A small network was shown many inputs. Here are its activations along a few directions, one row for each input.
In each table, some parts of the input vary, and every possible input appears once, in random order.
Descriptions start from the smaller parts, as in this example, which fits no table here: one of 5 places around a ring, together with either a single point or one of 11 places along a line or (one of 3 separate values, together with one of 6 places along a line).
Shared parts are said once, and a part with two or three values counts as separate values.

Other details of the inputs vary at random and push rows far along two fixed directions, the same in every table; ignore that.

A family of inputs:
r1: [-81 -14 -59  16 -37  38 -26 -44  55 -50 -12]
r2: [  8 -12 -81  56 -63  16 -45   8  45 -17  44]
r3: [-23   8  44 -18  42  24  -2 -13  -3   3  -4]
r4: [ -5  12  36 -24  24  -1   3 -41 -11  13   1]
r5: [-26 -24  29 -27   8  -4  26 -27 -19 -11 -26]
r6: [  8 -11 -24  43  -9   4  21  63 -26  17  17]
r7: [ 34  19 -35  32   6 -20  24  40 -12  18 -27]
r8: [  1  -8 -11  40 -13  -7  19  71 -22 -14  -5]
r9: [ 21  -8  -1  21 -18 -40  16  46 -28  -1   7]
r10: [ -5 -20  43 -46   6  21   2 -17  -6   4  21]
r11: [ -5   4  28 -23  32   7   9 -39 -12  10  -8]
r12: [-19 -17  33 -33   7   0  14 -31 -25  19   6]
r13: [51 20  6 21  1  0  5 46 -6  5 31]
r14: [ 44  18  -1  27   6 -31   0  33 -19  21  24]
r15: [  9  11  36 -40  22 -25 -10 -34  13  14 -22]
r16: [-23   5  37 -14  45  20   7 -20  -5   7  -8]
r17: [ 28 -12   4  23 -19 -40  12  50 -17  -7  14]
r18: [ 17 -16 -32  34  -5  -2  28  51 -30  16  16]
r19: [ 16   4  38 -38  25 -12 -11 -31  14   9 -26]
r20: [  3  19  32 -45  26   8  -2 -18   1   2 -32]
r21: [-16 -19  38 -43  13  28   1 -12 -18   0  12]
r22: [-21  25 -48 -15 -29  28 -44 -53  73 -24  -7]
r23: [-70 -19 -66   9 -33  32 -19 -53  51 -48 -12]
r24: [-52  10 -67  14  -8  44 -37 -67  59 -29   6]
r25: [-12 -18  44 -43   4   7   8 -11  -7 -24  -3]
r26: [ 56   7  11  30   8 -14  -5  36  -6  10  25]
r27: [-15 -21  34 -38  12  -9  -5 -30 -17  19  13]
r28: [  6   3  49 -29  28 -10 -13 -35   7   9  14]
r29: [ 26  29 -20  35   1  -9   8  57  -6  15 -23]
r30: [ -8 -25  44 -37   9  -8  -7 -28  -6  14  19]
r31: [ -14   34 -124   78  -54   18  -36   12   65  -17  -12]
r32: [ 43  23  -3  28   7   5   3  55 -16   1  23]
r33: [-19 -24  24 -32  13   8  18 -31 -22  16  -3]
r34: [-28 -16  36 -29  -2 -12  22 -28 -19  -9 -17]
r35: [ 22  -5  -9  24 -19  -5  15  66 -27 -22   4]
r36: [ 40  20 -26  26  -2 -26  21  27 -15  21 -28]
r37: [-35 -21  40 -29  22  25   7  -5 -19  10   1]
r38: [-36  28 -64   1 -35  12 -39 -75  61 -14 -22]
r39: [ 47  26 -17  17  -2 -45   2  33 -10  25 -11]
r40: [ 35 -17   7  25 -16 -25   9  49 -16 -13   9]
Each input here is: one of 4 places along a line, together with one of 10 places around a ring.
The inputs of r39 and r7 match in every part but the place on the ring of 10. If r27 is changed in the same way as r39 into r7, which row does it become?
> r18
Which other rows does r25 become when the place on the ring of 10 takes its other values? List them by row number.
> r1, r5, r8, r9, r17, r23, r34, r35, r40
A walk changes only the place on the line of 4. It starts at r15 and steps to r28. List the rest of the walk in order.
> r30, r17
Which other rows does r11 become when the place on the ring of 10 takes its other values? List them by row number.
> r3, r4, r13, r14, r16, r24, r26, r28, r32

A family of inputs:
r41: [  7  -1 -48  49 -26  11  -5  32  -1   3  36]
r42: [-49 -27  73 -78  40   1  20 -73 -22   5 -34]
r43: [-59  -9 -50   5 -27  27 -22 -50  35 -20 -10]
r44: [  0   0 -52  49 -32  10   3  51   9 -23   4]
r45: [ 47  -8  42  20  25 -16  51 101 -65  14   2]
r46: [-42 -27  68 -73  31  -3  13 -70 -17   7 -23]
r47: [-43 -12 -39   2 -25  32 -36 -54  39 -15  28]
r48: [100  44  45  23  52 -61  36  69 -48  49 -19]
r49: [ 49  -8  46  18  34 -20  56  87 -79  37  11]
r50: [-35 -13 -30  -6 -37  25 -40 -46  52 -33  18]
r51: [  52   60 -107   75  -38  -11  -35   17   55   -3    3]
r52: [-45 -27  89 -88  38   3  17 -62 -17 -12 -39]
r53: [-38 -27  79 -80  27   0   8 -59  -9 -11 -26]
r54: [ -5   0 -61  52 -26   8   9  38   2  -4   6]
r55: [-13  49 -53   8 -15   8 -64 -65  84  -5 -11]
r56: [112  37  55   2  50 -64  35  81 -57  66 -21]
r57: [ 15  -4 -37  39 -33   6 -17  37  13 -16  35]
r58: [ -3   0 -57  52 -21  15   4  41  -1  -2  16]
r59: [-34 -28  89 -86  34  -1   5 -61 -13  -9 -15]
r60: [ -3  47 -57  -9 -16  18 -52 -71  73  -2 -14]
r61: [ 12  -4 -49  39 -35 -18  -5  23   1   2  24]
r62: [ 53  -6  48  19  24 -18  48 100 -68  16  11]
r63: [ 11   0 -38  45 -31  13 -10  45   7 -17  33]
r64: [-39 -13 -40   0 -32  23 -34 -58  42 -14  21]
r65: [-49 -25  83 -78  38  12  15 -53 -16 -12 -37]
Describe the family of inputs behind these rows.
> either one of 5 places around a ring or (one of 2 separate values, together with one of 10 places around a ring)
Which other rows does r45 become when the place on the ring of 10 takes its other values? List them by row number.
> r44, r50, r52, r53, r57, r59, r62, r63, r65
Which other rows does r45 become when the choice among 2 separate values takes its other values? List them by row number.
> r58
